grid = [[117, 140, 124, 156, 109, 128, 136, 137], [131, 124, 132, 122, 132, 131, 128, 129], [136, 122, 126, 106, 142, 123, 119, 115], [127, 130, 125, 128, 128, 124, 126, 124]]
The entry just left of the largest entry is 124
Give the third smallest entry.
Answer: 115
Give the 2nd largest entry.
Answer: 142
The entry just left of 130: 127
Give the entry just right of the largest entry.
Answer: 109

Questions about the array below. Indices start at 1.
1) Report the entry at row 2, column 1.
2) Report the entry at row 1, column 1.
3) Report the top-right entry.
4) Report the entry in row 2 and column 3.
5) Report the entry at row 3, column 3.
[[130 132 128 154 128 129]
 [137 129 130 139 131 135]
 [129 140 128 144 128 131]
 [131 144 128 140 128 130]
 [130 132 128 154 128 129]
 [128 148 128 140 128 128]
 [128 130 147 137 129 130]
 [128 138 134 142 128 130]
 [139 134 129 130 134 133]
 [129 140 130 143 128 131]
 [129 150 128 136 128 129]
 [129 151 129 135 129 129]
 [128 155 128 133 128 128]
 [134 132 129 143 129 135]]
1) 137
2) 130
3) 129
4) 130
5) 128

[108, 108, 121, 107]
The 4th entry? 107
The largest entry? 121
The fourth-last entry? 108

Read these off the array that follows. Rows and columns are numbered from 1.
1) The entry in row 3 and column 1?
2) The bottom entry of the column that holds the smallest entry?
3) The entry just left of 139?
4) The top-left entry?
5) The smallest entry?
6) The top-right entry?
7) The entry at row 2, column 1?
8) The entry in row 3 and column 2?
[[130 125 131 122 134 117 131 127]
 [121 122 127 122 120 108 134 120]
 [121 138 127 132 126 134 118 135]
 [130 133 126 124 135 130 120 125]
 [121 128 127 131 139 121 130 129]
 [137 116 118 122 129 141 126 133]
 [120 132 131 130 140 135 136 122]
 [120 129 124 122 134 103 140 128]
 [136 138 124 123 118 108 133 131]
 [113 128 125 127 143 121 133 129]]
1) 121
2) 121
3) 131
4) 130
5) 103
6) 127
7) 121
8) 138

a =
[[130 118 130 126 127 136 149 134 126 128 135 123]
 [128 138 134 124 131 122 109 122 133 135 128 125]
 [125 109 127 130 121 138 134 133 124 124 138 124]
 [132 125 126 125 130 124 105 126 124 135 134 125]
 [125 125 131 134 122 133 149 123 120 133 131 124]
 [117 131 128 134 129 124 136 133 133 113 119 138]
 [116 124 135 135 124 131 148 127 127 125 129 127]
 [136 120 120 129 122 138 147 130 122 129 130 126]]
Rows and columns are numbered from 1.
The entry in the top-left corner -> 130
The entry at row 3, column 1 is 125
Give the entry in row 3 and column 3.
A: 127
Give the entry at row 1, column 2.
A: 118
Give the entry directly below the smallest entry.
A: 149
Give the entry in row 1 and column 3.
A: 130
The entry in row 3 and column 2 -> 109
The top-right entry -> 123
Give the entry just left of the smallest entry.
A: 124
Give the entry directly below 148.
A: 147
Give the entry in the bottom-right corner.
A: 126
Give the entry at row 2, column 1.
A: 128
Give the entry directly below 117.
A: 116
Give the bottom-left entry.
A: 136
The entry just right of 117: 131
The minimum -> 105
The entry just right of 121 is 138
Give the entry in row 2 and column 3.
A: 134

Read these off the grid that follows. Counting starts at 1.
1) Give the entry at row 1, column 1.
2) Give the top entry of the column that holds the smallest entry.
3) Give the entry at row 3, column 1.
4) Give the bottom-left entry.
5) Give the top-right entry.
6) Give the minimum.
115  116  130  124  136  115  136  136  125  134  118  122
133  129  134  133  127  120  120  122  129  124  139  135
137  130  129  124  127  130  112  133  122  138  114  135
123  122  133  130  145  129  145  129  125  136  145  146
136  131  128  130  100  134  128  116  122  122  130  124
137  141  131  119  134  132  130  130  130  138  138  113
139  131  128  119  125  125  113  117  118  125  127  122
128  137  129  124  115  156  128  121  156  123  125  124
141  153  134  132  128  140  120  130  144  119  124  124
1) 115
2) 136
3) 137
4) 141
5) 122
6) 100

Read these off the matrix that follows.
1) Give the third smallest entry.
2) Give the top entry of the column that holds the largest entry.
3) Give the fourth entry from the end, reading row by row.
4) Give the entry just right of 130.
5) Give the entry just left of the largest entry.
121,120,145,141
134,130,125,134
119,110,106,125
138,137,141,140
1) 119
2) 145
3) 138
4) 125
5) 120

M = [101 149 129 155]
Which number is the entry just right of 101?
A: 149
Which number is the 1st entry?
A: 101
Which number is the third entry from the left?
A: 129

[[134 144 142 123 105]
 [132 144 134 127 112]
 [130 132 140 117 118]
 [126 130 136 123 126]
 [137 118 132 119 133]
 [130 109 135 134 132]]
The 5th entry in reading order: 105
Which number is the largest entry in the first row?
A: 144
Which number is the first entry on the main diagonal?
A: 134
Which number is the entry in the bottom-left corner?
A: 130
Which number is the entry just left of the smallest entry?
A: 123
The smallest entry in the first column: 126
Which number is the largest entry in the last column?
A: 133
The largest entry in the first column -> 137
Which number is the second entry from the end, reading row by row?
A: 134
Which number is the fourth-last entry, reading row by row?
A: 109

x =
[[130 117 130 116 143 130 141 146]
 [140 150 116 115 111 140 138 105]]
Counting starts at 1.
Which number is the entry just left of 143? 116
Which number is the entry in row 2 and column 2? 150
The entry at row 1, column 1 is 130
Which number is the bottom-right entry? 105
Which number is the entry in row 1 and column 2? 117
The top entry of the column that holds the smallest entry -> 146

[[135 141 130 149 121 103 119]
 [116 135 133 141 129 115 128]
 [122 140 132 148 130 111 126]
 [135 141 130 149 120 101 119]
 [137 143 129 148 124 107 120]
 [116 134 133 141 130 118 129]]
Counting starts at 1.
The bottom entry of the column that holds the smallest entry: 118
The entry in row 3 and column 3: 132
The entry just right of 137 -> 143
The bottom-right entry is 129
The entry at row 3, column 1: 122
The entry in the top-right corner -> 119
Give the entry at row 1, column 1.
135
Give the entry at row 1, column 3.
130
Give the top entry of the column that holds the smallest entry.
103
The entry at row 1, column 2: 141
Give the entry at row 3, column 2.
140
Give the entry directly below 121.
129
The entry just left of 101 -> 120
The entry just left of 118 -> 130
Give the entry just right of 134.
133

data =
[[150 101 138 122 123 105 122 114]
 [105 125 129 133 135 138 130 139]
 [114 117 119 128 111 127 143 141]
 [101 139 116 158 119 134 129 134]
 [126 122 144 126 141 130 120 115]]
Counting starts at 1.
The entry at row 1, column 1? 150
The entry directly above 135? 123
The entry just left of 127 -> 111
The entry at row 1, column 3: 138
The bottom-right entry: 115
The entry in the bottom-left corner is 126
The entry just left of the largest entry? 116
The entry at row 2, column 1: 105
The entry in row 1 and column 2? 101
The entry in the top-right corner? 114
The entry directly above 133 is 122
